Small tables with named rows and columns. After each table, cells are looked up by row and column.

Table Zifuna
,Tev,Goti,Pipopur,Gatub,Refez,Tubigep,Vom,Gepa,Razi
Lis,2890,5219,4450,4678,5179,3271,4275,4513,5017
Patolu,6953,3394,4487,3327,3367,4502,4985,5358,2987
Dag,5964,4381,4414,3441,4367,2622,5284,5988,3465
Rovak,1164,4504,4598,6126,4693,6613,2801,2102,5936
Lafet,5249,3957,4658,3927,4054,4266,4699,4879,3856
Lan,3977,4837,4550,4320,4920,3232,4682,4821,4642
Veko,3519,5088,4490,4539,5179,2993,4569,4877,4826
Galuvab,2649,4875,4483,5003,5076,4271,3995,3802,5315
Tiz,3408,2921,4867,5684,2884,9276,2660,1540,4781
Bura,4181,5385,4368,3987,5214,1793,5113,5652,4510
Tasi,4895,3169,4695,4629,3241,6823,3739,3474,3948
Doz,3065,3861,4711,5390,3928,6805,3311,2774,4887
Suta,3255,3854,4617,5288,3955,6641,3386,2981,4823

Tiz, Pipopur => 4867
Dag, Pipopur => 4414
Galuvab, Pipopur => 4483
Patolu, Vom => 4985
Lan, Goti => 4837
Patolu, Refez => 3367
Lis, Pipopur => 4450
Lan, Tev => 3977
Doz, Goti => 3861
Lis, Goti => 5219
Rovak, Razi => 5936

Zevunug
|  | Kasalip | Pekataz |
|---|---|---|
| Zamudid | 31.202 | 24.325 |
| Varabif | 6.160 | 40.487 |
| Luborav | 73.637 | 26.185 |
| Gido | 24.368 | -51.416 |
| Kuve | 33.596 | 32.465 |

Kuve, Pekataz: 32.465
Luborav, Kasalip: 73.637
Gido, Pekataz: -51.416
Zamudid, Pekataz: 24.325
Varabif, Kasalip: 6.160
Kuve, Kasalip: 33.596
Zamudid, Kasalip: 31.202
Luborav, Pekataz: 26.185
Gido, Kasalip: 24.368
Varabif, Pekataz: 40.487

Table Digeva
fields: Legus, Bifeviv, Tup, Fera, Pudogu, Nifa, Fulori, Maz, Vev
Felum: [-321, -353, -291, -369, 271, -150, -595, 158, -734]
Konid: [-478, -160, -484, 80, 443, -72, 363, 242, 800]
Mer: [421, -143, 90, 566, -721, 245, 145, 886, 449]
Tagamer: [-288, 123, -843, -590, -130, -422, 125, -708, -484]
Tok: [-474, -477, -60, -771, -518, -147, -484, -569, -40]
Nutuzuz: [803, 24, -284, 204, -243, 411, 656, -454, 159]
Gosarob: [546, 137, -840, -493, -682, 122, 14, -280, 97]
Pinolo: [177, -177, -355, -311, 184, -235, -469, 663, 55]
Geve: [-90, 455, 856, 299, 454, 852, 510, 297, 963]

Tok, Legus -> -474
Pinolo, Tup -> -355
Tok, Bifeviv -> -477
Geve, Pudogu -> 454
Konid, Nifa -> -72
Mer, Bifeviv -> -143
Gosarob, Legus -> 546
Konid, Pudogu -> 443
Felum, Tup -> -291
Nutuzuz, Maz -> -454
Row with the largest Legus: Nutuzuz

Table Nedi
fields: Sifutuv, Sof, Moni, Vafavur
Pona: [147, 201, 241, 153]
Sapopi: [191, 149, 207, 71]
Pip: [196, 212, 172, 122]
Zezom: [104, 129, 215, 114]
Veb: [215, 192, 29, 178]

Vafavur of Sapopi is 71
Moni of Pip is 172
Moni of Veb is 29
Sifutuv of Pona is 147
Sifutuv of Veb is 215
Sifutuv of Zezom is 104
Vafavur of Veb is 178
Sof of Pip is 212
Sof of Sapopi is 149
Sifutuv of Pip is 196
Moni of Zezom is 215
Moni of Pona is 241
Vafavur of Pona is 153
Sifutuv of Sapopi is 191
Sof of Veb is 192
Sof of Pona is 201
Sof of Zezom is 129
Vafavur of Pip is 122
Moni of Sapopi is 207

Refi.tsv
	Rilele	Giz	Gute	Kivipu
Kekid	0.23	0.83	0.88	0.79
Bipuz	0.69	0.79	0.56	0.77
Kinatap	0.59	0.57	0.40	0.37
Zut	0.97	0.86	0.18	0.40
Gilabe	0.42	0.37	0.88	0.75
Dapep	0.96	0.74	0.86	0.37
Mevuva	0.69	0.97	0.62	0.75

What is the Kivipu of Mevuva in Refi?
0.75
What is the Giz of Gilabe in Refi?
0.37
What is the Rilele of Mevuva in Refi?
0.69
What is the Giz of Dapep in Refi?
0.74
What is the Gute of Bipuz in Refi?
0.56
What is the Rilele of Gilabe in Refi?
0.42
What is the Giz of Mevuva in Refi?
0.97
What is the Giz of Bipuz in Refi?
0.79
What is the Kivipu of Bipuz in Refi?
0.77

Table Larel
	Mupizu	Govas	Gem	Vekuno	Ginoto	Rodedi
Risemep	63	25	59	53	30	62
Sezafu	6	91	12	29	81	18
Pivuk	32	51	35	37	48	55
Lalemi	39	56	39	38	55	41
Kivete	42	44	40	38	45	59
Gapen	39	59	39	40	57	39
Femezib	45	40	46	47	41	54
Kapudaf	41	48	41	41	47	43
Balov	15	88	21	37	79	11
Fop	42	42	40	36	44	59

What is the Rodedi of Pivuk in Larel?
55
What is the Vekuno of Sezafu in Larel?
29
What is the Vekuno of Risemep in Larel?
53
What is the Vekuno of Pivuk in Larel?
37
What is the Mupizu of Lalemi in Larel?
39
What is the Ginoto of Lalemi in Larel?
55
What is the Rodedi of Gapen in Larel?
39
What is the Ginoto of Gapen in Larel?
57
What is the Govas of Lalemi in Larel?
56
What is the Vekuno of Fop in Larel?
36
What is the Rodedi of Fop in Larel?
59
What is the Mupizu of Balov in Larel?
15
What is the Ginoto of Sezafu in Larel?
81
What is the Ginoto of Femezib in Larel?
41
What is the Govas of Sezafu in Larel?
91

